A small network was shown many inputs. Here are its activations along a few directions, one row for each input.
In each table, some parts of the input vary, and every possible input appears once, in random order.
A made-up example of a description, with smaller parts first: one of 5 places around a ring, together with either a single point or one of 9 places around a ring or (one of 3 separate values, together with one of 4 places along a line).
Shared parts are said once, and a part with two or three values counts as separate values.
(in the rows, 128 means zero)

Other details of the inputs vary at random and push rows far along two fixed directions, the same in every table; ignore that.

Rows:
x1: [143  70 125 138  93 181 131 118 206 160 120]
x2: [149  76 120 133  87 180 141 130 200 150 124]
x3: [140 105 165 155  85 165 156 154  50 171 119]
x4: [116 160 112  95 168  84 139 116 217  81 133]
x5: [114 172 106 105 163  93 126 113 215  80 130]
x6: [113 186 148 111 158  74 161 147  77  98 125]
x7: [133  59 102 136 111 160  89 100 181 146 158]
x8: [150 109 150 158  92 167 153 156  43 175  99]
x9: [105 145  95  91 175  85  75  95 193  80 150]
x10: [129  63  97 130 109 170  87 101 179 154 143]
x11: [155  70 126 153  99 166 131 116 198 157 130]
x12: [106 155  79  95 164 101  84 100 189  69 164]
x13: [160  66 120 151 103 166 134 118 198 156 128]
x14: [104 166 139 112 157  81 101 130  30 108 139]
x15: [139 114 158 157  84 167 152 154  50 176 105]
x16: [142 110 163 162  85 161 153 155  49 174 116]
x17: [156  76 115 150  88 185 128 122 203 154 123]
x18: [113 191 147 124 167  75 149 139  63 112 111]
x19: [156  65 118 146 109 166 131 115 205 163 117]
x20: [156  68 112 145 101 178 130 118 205 161 112]
x21: [102 178 123 115 158  88 107 132  37  96 153]
x22: [120  85 140 145 111 151 109 129  34 182 126]
x23: [107 202 144 113 151  90 151 149  64  92 122]
x24: [115 166 112 107 168  85 128 110 216  83 135]
x25: [131  93 146 141  87 169 100 141  11 179 120]
x26: [105 189 152 113 164  78 152 139  71 106 118]
x27: [125 195 139 126 158  84 151 150  57  95 123]
x28: [142  63 106 130  98 172  77 107 180 142 154]
x29: [110 188 154 119 157  79 154 142  68  99 129]
x30: [141 107 158 159  96 163 150 149  48 188  93]
x31: [105 152  89  88 169  93  73  98 192  77 147]
x32: [123 166 108 100 156  93 139 125 214  67 148]
x33: [107 195 141 103 160  80 158 148  78 101 111]
x34: [128 171 104 115 160  94 126 117 211  68 147]
x35: [140 104 168 161  92 152 155 148  52 180 113]
Description of these inputs: one of 5 places around a ring, together with either one of 2 separate values or one of 5 places along a line.
Changing only the place on the ring of 5 turns x35 into x16. The same change can be made to x14. Which row results? -> x28
Start at x12 and move only the place on the ring of 5, one step at a time. The first step leads to x21. Which rows follow, in order? -> x7, x22, x10

Rows:
x36: [105 180 136 113 177  62 122 121 102  99 123]
x37: [130 121  93 106 129 137 109 121 188 104 139]
x38: [138 110 109 125 142 114 121 109 201 107 156]
x39: [134 120  95 129 136 133 113 107 191 108 144]
x40: [105 197 117 105 156  92 126 131 101  75 138]
x41: [ 87 208 128  94 183  67 125 128 102  80 130]
x42: [123 118 111 129 146 126 110 106 197 123 135]
x43: [139  62 141 139  92 165 136 131 114 177 131]
x44: [143 129 134 129 128 130 167 128 219 134  94]
x45: [131  65 146 140  96 170 128 128 117 179 120]
x46: [128 139 147 134 130 122 123 143  24 160  93]
x47: [140  89 143 150  73 187 124 138 119 167 130]
x48: [103 195 119 110 186  73 122 120  99  84 125]
x49: [105 186 108  91 168  83 120 136  99  83 128]
x50: [110 199 123 121 164  78 126 130 106  80 144]
x51: [130 145 166 151 115 121 139 152  18 142 126]
x52: [140  63 145 155 104 163 127 124 116 182 120]
x53: [113 154 147 116 137 121 130 152  14 142 102]
x54: [149  87 142 165  82 179 122 133 118 169 130]
x55: [135 106 109 124 147 112 120 107 199 114 150]
x56: [130 131 106 118 119 146 110 115 196  99 143]
x57: [127 125 118 116 121 131 114 118 204  96 153]
x58: [136 124  99 131 130 137 111 109 193 104 145]
x59: [119 140 149 120 121 128 124 148  22 159  93]
x60: [144  78 132 162  91 173 126 129 115 176 130]
x61: [140  73 143 146  79 175 131 136 115 165 135]
x62: [151  69 119 149  98 174 119 132 110 176 116]
x63: [125 192 118 114 158  91 116 137 103  77 133]
x64: [131 116  95 127 141 130 112 105 189 115 138]
x65: [137  63 149 138  98 167 132 127 118 181 123]
x66: [117 150 144 132 117 133 140 149  12 143 118]
x67: [146  64 149 152 102 154 125 120 118 188 115]
x68: [128 142 160 149 121 116 143 150  14 143 128]
x69: [142 119 119 129 131 122 117 113 203 100 155]
x70: [117 146 160 146 129 114 131 140  21 167 101]
x71: [121 120  96 111 134 135 113 109 190 111 138]
x72: [128 115 110 109 135 120 123 113 203 102 156]
x73: [145  71 146 144  81 172 135 135 116 166 137]
x74: [147 128 122 132 128 134 176 131 223 124 111]
x75: [144 126 130 131 132 137 172 129 220 129 102]
x76: [111 155 152 135 117 126 143 154  13 147 123]
x77: [109 193 115 102 187  72 117 129  97  82 121]
x78: [122 135 156 144 133 108 144 146  13 152 121]
x79: [139 128 105 132 126 140 108 111 195 102 143]
x80: [119 112 108 110 137 121 118 112 199 109 148]
x81: [133 125  97 109 123 141 108 123 191 100 140]
x82: [133 112 107 128 139 118 117 110 200 107 153]
x83: [122 131 107 118 124 137 114 117 201 103 151]
x84: [133  78 135 138  90 176 116 122 116 183 103]
x85: [134 140 163 147 124 113 147 149  14 144 131]
x86: [131  76 133 144  88 177 128 131 116 180 125]
x87: [108 184 123 114 172  79 116 117 101 100 115]
x88: [163  97 154 162  80 177 187 155 141 170 100]
x89: [131  68 148 139  91 164 123 125 120 185 111]
x90: [149 132 122 133 125 135 176 134 224 116 117]
x91: [125 146 171 134 109 124 147 157  13 140 127]
x92: [ 98 191 126  98 169  68 133 133 104  73 147]
x93: [151 139 131 135 117 138 169 139 225 107 116]
x94: [115 195 121  99 150  95 118 142 101  74 132]
x95: [129  79 143 141  89 172 119 125 120 189 108]
x96: [132 105 118 123 151 114 117 105 199 119 142]
x97: [ 92 201 120  94 180  77 123 124  99  79 125]
x98: [141  74 131 160  97 169 126 127 115 182 125]
x99: [122 189 111 111 163  86 119 135 102  77 135]
x100: [122 113 121 106 140 114 114 106 198 121 132]
x101: [119 186 107 109 170  82 119 133 101  80 134]
Changing only one part turns x95 into x76. The same change can be made to x67. Which row results? -> x38
Changing only one part turns x70 into x50. The same change can be made to x46. Which row results? -> x99
Describe the family of inputs behind these rows. -> one of 6 places along a line, together with either a single point or (one of 2 separate values, together with one of 5 places along a line)
Which other rows does x85 become when the choice among 2 separate values takes its other values? List them by row number. -> x73
Which other rows does x66 become when the choice among 2 separate values takes its other values? List them by row number. -> x39

Rows:
x102: [140  90 150 151 108 148 136 135  77 176 115]
x103: [129 117 115 125 133 135 122 118 171 132 119]
x104: [110 165 147 120 152  92 142 140  48 125 118]
x105: [132 148 127 125 138 114 152 130 177 109 123]
x106: [141  79 124 146  97 167 115 120 153 153 139]
x107: [133 118 111 128 120 146 114 123 158 125 132]
x108: [137 146 125 127 126 128 145 134 167 102 136]
x109: [113 164 119 108 161  94 125 120 145  99 124]
x110: [117 168 141 124 134 112 132 145  36 123 121]
x111: [134  92 125 129 115 148 121 118 173 146 125]
x112: [124 136 117 116 131 124 114 124 152 107 141]
x113: [139  79 144 150  84 175 131 141  69 178 125]
x114: [121 157 125 122 148 100 123 130 103 102 140]
x115: [121 134 122 122 148 109 121 113 164 115 135]
Changing only one part turns x104 into x113. The same change can be made to x105. Which row results? -> x108
Describe the family of inputs behind these rows. -> one of 2 separate values, together with either a single point or one of 6 places along a line
Which other rows does x106 become when the place on the line of 6 takes its other values? List them by row number. -> x107, x110, x112, x113, x114
Which other rows does x114 become when the choice among 2 separate values takes its other values? List them by row number. -> x102

Rows:
x116: [111 165 105  94 124 141  92 144  58 110 119]
x117: [107 150  90  88 132 127  78 124 126  80 153]
x118: [108 155 147 130 138 122 125 130  77 150 102]
x119: [127 123 151 129 129 123 124 138  84 161  90]
x120: [136 129 110 130 131 143 130 123 191 108 128]
x121: [129 155 139 138 127 105 141 146  72 116 146]
x122: [123 153 120 119 124 124 133 122 176 116 118]
x123: [144  67 143 146  92 178 129 118 155 163 139]
x124: [126  55 128 134 106 160 123 120 156 184 130]
x125: [144 111 147 139 129 114 123 131  70 146 128]
x126: [114 168  95 102 181  80 133 119 146  90 126]
x127: [147  90 129 155 105 172 122 122 118 173 113]
x128: [135 121 134 111 140 107 127 120 168 106 138]
x129: [134 131 115 131 135 115 121 123 162  99 160]
x130: [127 167 143 124 127 124 155 154  83 115 114]
x131: [114 139 141 113 144 103 155 138  73 125 133]
x132: [125  97 146 156 104 149 121 121  92 161 130]
x133: [121 149 141 137 145 105 122 127  69 126 142]
x134: [115 141 155 120 146  91 119 133  78 136 120]
x135: [128 107 130 134 133 120 141 131  67 152 135]
x136: [142  66 126 133  98 179 152 132 146 175 106]
x137: [155 100 128 155  86 172 141 144 121 164 118]
x138: [137 106 117 123 118 142 128 120 222 101 158]
x139: [116 100 100 111 142 134 121 109 216 138 116]
x140: [138 150 113 116 163  92 117 119 148 101 116]
x141: [135 115 110 119 129 152 123 108 229 115 127]
x142: [ 94 175 129 107 172  79 107 109 150  92 144]
x143: [133 162 130 136 134 119 141 146  75 120 120]
x144: [122 190 122 107 145 100 149 145 158  81 127]
x145: [120 146 119 120 131 126 127 117 172 112 118]
x146: [143  98 133 164 111 145 121 131  88 150 143]
x147: [113 159 152 128 122 105 141 137  76 125 132]
x148: [136 142 100 138 148 122 115 121 163 105 131]
x149: [136 103 113 134 125 141 121 114 210 105 158]
x150: [155  81 146 137  98 165 140 136 124 167  97]
x151: [125 163 131 115 134 104 143 139 156  89 153]
x152: [136  90 132 157  97 174 123 121 121 175 105]
x153: [113 144 155 133 121 115 136 132  68 131 131]
Changing only one part turns x127 into x133. The same change can be made to x145. Which row results? -> x153
Describe the family of inputs behind these rows. -> one of 2 separate values, together with either a single point or (one of 3 separate values, together with one of 6 places along a line)
Which other rows does x147 become when the choice among 3 separate values takes its other values? List them by row number. -> x121, x151
Which other rows does x120 become when the choice among 3 separate values takes its other values? List them by row number. -> x148, x152
